Questions about the table below.
1) Report the entry just left of -128.4.
2) Report the minimum.
3) Report the entry just left of -178.3.
4) Report the entry just left of -106.9.
array([[-104.1,  -96.0,  -42.7, -151.6,  -32.3, -142.0, -106.9, -128.1,
         -30.4, -128.4],
       [ 161.9, -178.3, -141.3,   71.9,  -83.2,  -54.4, -115.7, -120.9,
          -8.8,  -15.3]])
1) -30.4
2) -178.3
3) 161.9
4) -142.0

Read these off the grid that follows. Counting starts at 0.
1) Which number is the entry in the bottom-left corner?
2) Which number is the entry in row 0 and column 0?
3) Which number is the largest entry?
4) Which number is the entry at row 1, column 0?
5) Which number is the entry directly above 2783?
6) Which number is the entry just right of 3301?
7) Which number is the entry at row 1, column 2?
8) Which number is the entry directly below the smallest entry?
[[5397 3424 3301 3053 1932 2971 3513 2830]
 [6006 3358 3367 3044 3191 2981 3553 2783]
 [5142 3080 3484 3026 7628 2894 3818 2512]
 [3604 3006 3474 3032 8342 2798 3900 2457]
 [5274 2869 3354 3047 7418 3018 3559 2992]]
1) 5274
2) 5397
3) 8342
4) 6006
5) 2830
6) 3053
7) 3367
8) 3191

Questions about the matrix below. Counting starts at 0.
1) Read off the entry in the top-left corner.
2) Read off the entry directly below the smallest entry.
3) Read off the entry at row 2, column 0.
4) Read off the entry in row 1 and column 2.
5) Read off the bottom entry of the column that holds the largest entry.
6) Read off the entry at row 0, column 2.
7) Read off the bottom-right entry.
8) Read off the entry directly above -15.2.
array([[ -3.5,  -7.3,  -5.5,  -2.1],
       [ -0.2,  -8.7,  23.8,   0.8],
       [ -5.3,   0.0,  -3.3,  -0.5],
       [ 10.1,  -3.6,   0.2,   0.9],
       [ 11.3,  -3.5,   1.3,   1.5],
       [  5.4, -21.4, -15.5,   2.3],
       [-15.2,   1.1,   7.4,  -3.6]])
1) -3.5
2) 1.1
3) -5.3
4) 23.8
5) 7.4
6) -5.5
7) -3.6
8) 5.4

[[-14.2   0.0 -15.0   2.3 -11.9   0.6 -17.8 -19.2  -5.7  40.6  -3.8   4.4
   -1.5  13.1]
 [ -2.6  -7.0   9.5   1.8  -0.6   1.4  40.5   7.2  11.0 -19.8  11.8  -7.6
   11.6  -6.6]
 [ -7.8  -3.0  -3.0   3.7   9.4   4.8  46.7  30.8  -0.8 -39.0  -0.5   1.4
    3.6   5.5]
 [  0.4  -3.3   5.8   1.6  -7.9   6.0 -44.1 -25.7   4.7  43.4   5.1  -1.6
    7.7  -0.7]
 [  5.5   2.4   7.9  -7.2   2.6  -4.2  39.8  21.6   7.5 -56.3   5.0  -1.2
   13.9  -4.4]
 [ -3.1   5.9  -7.6   7.5  10.8   2.8  40.7  27.3  -9.3 -72.2 -11.4   8.8
  -12.1   9.2]
 [ -7.8  -2.2  -0.4   0.2 -14.6   3.1 -42.0  12.6  -9.3  -0.4  -2.0   7.3
  -10.6   5.7]]
The entry just left of the smallest entry is -9.3
The 5th entry in reading order -> -11.9
The entry just right of the largest entry is 30.8
Give the minimum.
A: -72.2
Give the entry just left of -0.6.
A: 1.8
Give the first entry in reading order.
A: -14.2
Give the second smallest entry.
A: -56.3
Give the maximum.
A: 46.7
The second entry in reading order: 0.0
Give the third largest entry.
A: 40.7
Give the entry just left of 40.5.
A: 1.4
The entry just left of -56.3 is 7.5

Read these off the grid that follows.
1) Report the entry just right of the smallest entry.
2) Report the entry just right of the largest entry.
3) Report the fifth entry in reading order.
4) Report the 2nd largest entry.
5) Report the entry just right of 600.
6) Report the entry just left of the largest entry.
array([[   7,   79,   41,   48,   36,  -51,  -21,   25, -163,  723,   36,
          42,    5,    3],
       [ 112,   89, -262,  -37,   34,  239,  360,   18, -457,  531,   47,
          58,   59,  160],
       [  81,  432,  -67, -423,   31,  201,  129,   52,  162, -254,   18,
         357,   49,  525],
       [  66,  549,   42, -504,   32,  119,   24,   43,  247,  128,   35,
         445,   58,  593],
       [  75, -390, -252,  342,   27,  194,  324,   29, -422, -327,   33,
        -302,   29, -311],
       [ -36,  144,  270, -131,   29, -125, -282,   52,  507, -465,   21,
         139,   -4,   93],
       [ -42, -106,  229,   93,   27, -129, -250,   43,  409, -658,   20,
         -51,  -17, -152],
       [ -79,  275,  412, -184,   32, -256, -455,   50,  600,  -70,   20,
         225,  -26,  141],
       [ 118,  -87, -327,  103,   32,  275,  429,   19, -549,  290,   44,
         -76,   56,    8],
       [ -82,  299,  433, -174,   30, -280, -476,   34,  553,  166,   29,
         240,  -33,  143],
       [  21, -433,  -92,  446,   31,   14,  126,   21, -341,   79,   40,
        -341,    7, -452],
       [  12,   62,   20,   59,   37,  -37,    3,   26, -187,  720,   36,
          30,    8,   -6]])
1) 20
2) 36
3) 36
4) 720
5) -70
6) -163

Questions about the row below.
1) Report the 5th-last entry.
2) Report the entry just left of 34.8.
3) Report the entry just left of the centre entry.
4) Report the entry just left of -35.5.
5) Report the entry just right of 33.6.
6) Report the entry just right of the centre entry.
7) Report the last entry.
8) Report the 3rd largest entry.
[-32.2  34.8  48.3  33.6   8.0  55.1 -35.5 -55.7 -18.5 -11.4  34.3 -50.2
 -64.2   5.5  17.8]
1) 34.3
2) -32.2
3) -35.5
4) 55.1
5) 8.0
6) -18.5
7) 17.8
8) 34.8

Questions about the table below. Indices start at 0.
1) Give the entry directly above -19.1.
2) Give the entry at row 2, column 0.
3) Give the entry in the bottom-left corner.
4) Give the minimum.
5) Give the entry at row 0, column 0.
6) Give the entry at row 2, column 2.
[[ 30.8 -16.6  24.1  30.8  25.9 -10.4 -28.9]
 [ 17.1 -11.4 -30.0  17.1  -9.9  41.6 -19.1]
 [-11.2  31.1 -38.6 -11.2  -4.8  26.2   9.7]
 [-36.0  11.8  24.8 -36.0 -33.8  -4.7  14.6]
 [-12.2  -5.6  48.3 -12.2  -5.0 -32.2   1.9]
 [ 23.5   3.2 -15.2  23.5  13.4  49.0   3.5]
 [-15.2  10.9  51.2 -15.2 -15.1  -3.4 -17.3]
 [-12.4 -32.1   8.0 -12.4 -22.6 -38.9 -12.5]
 [  8.2 -10.6  43.5   8.2  17.1 -32.1 -10.3]
 [ -1.6   1.1  15.2  -1.6 -20.7  19.6 -48.7]]
1) -28.9
2) -11.2
3) -1.6
4) -48.7
5) 30.8
6) -38.6
